Each row below holds a small network's activations on one input, seen along a few directions.
In each table, some parts of the input vary, and every possible input appears once, in random order.
Descriptions start from the smaller parts, as in this example, which fits no table here: one of 8 places around a ring, together with either a single point or (one of 2 separate values, together with one of 4 places along a line) or one of 9 places along a line.
Shared parts are said once, and a part with two or three values counts as separate values.
In the rows, 128 means zero.

Other details of the inputs vary at random and push rows far along two fixed directions, the same in every table; ignore that.

A family of inputs:
x1: [186 105 142  59  75  55 185 163 110 133  79 183 112  94  76 149 154]
x2: [125 108 112 102  96  77 138 140 126 110  88 156 104 119  88 136 134]
x3: [135 127 145 158 147 149  96 100 133 156 154 137 164  66 228  88  82]
x4: [131 115 131 153  76 223 147 116 144 127 107  43 173 183  96 107 163]
x5: [146 138 175 164 146 198  94 100 114 171 178 109 160  97 204  86  74]
x6: [159 157 140 115 157  92 161 151 103 110 120 139 116 158  83 200 145]
x7: [ 82 108 101 133 111 163 106 111 159 136 144 117 115 130 140  87 135]
x8: [134 158 129 133 166 103 145 142 117 106 123 132 112 169  88 196 138]
x9: [179 119 159  78  79 105 173 157  98 135 100 149 102 130  51 148 147]
x10: [ 95 147 100 152 180 128 116 123 146 114 156 117 134 143 163 138 132]
x11: [252 155 198  85 106 146 234 180  95 170 103  85 223 146  96 176 188]
x12: [119 101 143 128  91 185  93 106 136 168 163 114 142  92 178  34 108]
x13: [152 148 120  94 166  74 179 161 128 120 126 152 126 143 108 183 173]
x14: [ 21 134  65 186 137 144  65 105 144  61 113  87  70 213  64 143 117]
x15: [ 94 114 138 164 104 201  75  94 130 143 149  97 117 127 142  68  83]
x16: [ 81 101 121 151 103 204  77  93 158 161 169 106 137 103 191  35 103]
x17: [206 128 174  97 130  91 157 143  99 157 127 168 162  56 176 124 113]
x18: [ 83 111 135 176 105 222  66  84 145 155 160  95 123 118 166  56  76]
x19: [102 115 134 146 104 180 101 108 138 143 136 114 110 134 118  97 105]
x20: [154 149 118  94 164  73 178 161 124 116 128 149 128 140 110 185 173]
x21: [191 127 171 111 133 110 150 133 115 170 133 167 163  53 194 120 110]
x22: [ 51 110  66 154 120 109  90 111 164  90 100 131  91 148 109 134 124]
x23: [ 16 158  21 191 207  62  90 116 167  28  94 124  84 202 101 222 142]
x24: [ 44 126  46 124 137  86 131 138 167  67  96 128  68 208  42 179 182]
x25: [143 137 144 131 160 144 122 124 126 150 169 124 157 104 189 101 119]
x26: [ 32 174  56 195 206  97  82 120 132  28 114  92  77 245  62 219 132]
x27: [110 144 152 188 163 200  68  90 121 145 177  93 149 122 195  90  65]
x28: [163 106 125  68  86  53 181 160 125 123  73 180 101 113  64 164 161]
x29: [209  97 179  60  60  85 167 150  96 164 101 177 137  58 117  99 130]
x30: [133 131 145 157 150 134  92 105 120 139 146 135 159  76 212  96  85]
x31: [235 142 175  47 134  54 209 186  83 145 127 169 148  99 109 165 175]
x32: [130 105 136 103  94 150 127 126 132 155 142 129 129 105 135  72 132]
Description of these inputs: one of 2 separate values, together with either a single point or (one of 3 separate values, together with one of 5 places along a line).
- Changing only the choice among 2 separate values turns x21 into x28. The same change can be made to x13. Which row results? => x24
- Change only the choice among 2 separate values in x3. List by row number the other rows that result. => x1
- Change only the place on the line of 5 in x16. List by row number the other rows that result. => x7, x12, x24, x32

A family of inputs:
x33: [ 82 148  86 160 148 119 121 131 134  70  98  96 102 207  60 188 144]
x34: [139 136 123  98 135  99 161 151 125 120 126 140 115 148  91 158 163]
x35: [210 118 168  68  80 105 197 164 102 151  95 141 147 114  80 145 167]
x36: [144 142 131 103 144 103 158 149 116 121 131 138 115 149  95 163 152]
x37: [142 116 148 115 114 165 129 122 137 171 160 125 151  94 174  75 128]
x38: [177 170 127 120 206  44 174 158 115 108 119 158 169 114 166 213 152]
x39: [ 12 125  43 194 138 158  79  99 182  67 103  71 112 209 101 137 141]
x40: [106 117 146 166 125 176  68  88 129 155 160 128 129  83 195  66  63]
x41: [116 136 152 164 156 200  82  99 126 162 191 104 145 111 201  72  82]
x42: [154 118 164 138  99 186 123 114 123 164 138 103 162 108 157  88 109]
x43: [115 123 157 167 134 174  65  90 121 157 165 128 130  84 198  69  57]
x44: [208  93 172  55  63  93 177 151 110 174 109 182 139  48 134  93 136]
x45: [ 56 121  69 149 134  99  93 115 152  84 108 135  85 153 104 140 125]
x46: [ 90 120 103 142 130 112  99 118 136 107 118 143  99 129 122 128 111]
x47: [100 125  86 109 131  97 149 144 152 102 112 129 111 163  89 152 179]
x48: [196 141 173 101 112 119 171 154  88 136 114 128 138 134  83 161 137]
- What is each input in this table made of? => either a single point or (one of 3 separate values, together with one of 5 places along a line)
